These are the activations of a small neural network, seen along a few directions. Each row is one input.
Each table varies a few parts of the input and shows all the possible inputs, shuffled.
A made-up example of a description, with smaller parts first: one of 4 places along a line, together with either a single point or one of 11 places around a ring or (one of 2 separate values, together with one of 8 places around a ring).
Shared parts are said once, and a part with two or three values counts as separate values.
(in the rows, 128 means zero)

Other details of the inputs shift rows strongly along two fixed directions, in all tables alike. That doesn't count.

A family of inputs:
R1: [121 156 105 161 126 166  50 147 108 174 226  92 161]
R2: [119  98 153 140 114 136  96 161 129 159 152 117 129]
R3: [136 151 112  82 185 112 189  91 146 108 115 149 116]
R4: [155 100 141 111 123 102 169 135 116  76 105 150 116]
R5: [147 142 104 176 139 180  71 168 131 173 179 122 117]
R6: [ 66  93 169 132  66  60 133 145 129  99  98  86 139]
R7: [178 207  65 130 204 188 117  81 131 152 185 151 129]
R8: [111  97 140 172  96 143  63 184 131 174 179 101 134]
R9: [114 136 137 103 117  95 175  86 134  81  67 135 137]
R10: [ 88  72 169 150  45  95 120 163 123 112  66 106 133]
R11: [115  97 147 160  74 140  87 147 118 150 123 112 138]
R12: [103  90 152 144  74 109 126 160 131 121  82 117 123]
R13: [119 131 135  76 149  96 199  72 128  87  67 146 134]
R14: [164 129 120  85 182 150 183  83 131 126  80 174 106]
R15: [156 131 119 104 176 139 168 112 144 136 105 159  90]
R16: [140 184  80 181 130 170  48 151 124 159 210  99 145]
R17: [150 186  88 135 163 143 124 117 141 126 149 132 125]
R18: [135 120 136  86 125  75 184 111 123  45  92 165 113]
R19: [ 80 101 164 120  90  84 133 131 113 115 121 100 156]
R20: [181 151 104 111 199 178 132 113 130 174 164 164 110]
R21: [ 62  99 169 153  50  66 115 159 128  96  98  82 149]
R22: [137 152 120  74 188 117 187  87 137 109 119 148 119]
R23: [176 150  94 124 168 178 134 104 133 145 122 159 108]
R24: [118 100 150 158  89 152  69 164 114 175 168 105 143]
Description of these inputs: one of 2 separate values, together with either a single point or one of 11 places around a ring.
Q: The inputs of R21 and R5 match in every part but the choice among 2 separate values. If R6 is changed in the same way as R21 into R5, which row does it become?
A: R15

A family of inputs:
R25: [ 87  85 166 146  81 103 106 164 126 143 126  95 140]
R26: [110 102 155 119 110 114 135 126 128 134 109 124 133]
R27: [107 149 130  91 145  87 177  86 131  92 108 126 142]
R28: [ 99  85 163 147  68 107  95 163 115 128 134 107 143]
R29: [153 146 112  98 179 143 174  96 143 126  96 162 104]
R30: [ 93  98 152 160  77 114  96 169 129 141 121  96 136]
R31: [137 112 139  97 143 113 170 116 131 107  99 153 111]
R32: [163 139 114  99 182 139 167 116 136 122 125 161 102]
R33: [152 189  83 122 178 142 119 109 122 121 193 132 135]
R34: [104  86 159 150  61 107 112 150 117 113  93 110 141]
R35: [114 103 149 127 108 127 123 129 119 142 120 117 141]
R36: [125 161 112 116 136 103 152 102 132  83 117 128 134]
R37: [155 162  87 179 140 200  44 151 118 193 209 112 137]
R38: [169 151 100 117 174 152 151 110 139 126 122 162 101]
R39: [ 72 128 144 143  73  82 112 134 125 100 122  85 161]
R40: [150 161  93 173 141 191  52 151 126 186 202 118 132]
R41: [166 146 106 109 175 140 170 113 142 117 104 162  97]
R42: [179 160  87 140 176 191  91 129 118 164 196 145 125]
R43: [122 102 157  67 152  91 220  85 142  97  46 160 108]
R44: [105  94 153 160  63 113  92 161 121 125 118 107 138]
Q: The inputs of R43 and R38 match in every part but one. If R35 is changed in the same way as R43 into R38, which row does it become?
A: R34
Q: What do these inputs look like to the network?
A: one of 4 separate values, together with either a single point or one of 4 places along a line
Q: Which other rows agree with R40 in the choice among 4 separate values? List them by row number.
A: R29, R30, R37, R39
Q: Which other rows agree with R31 in the choice among 4 separate values? List them by row number.
A: R28, R32, R33, R42
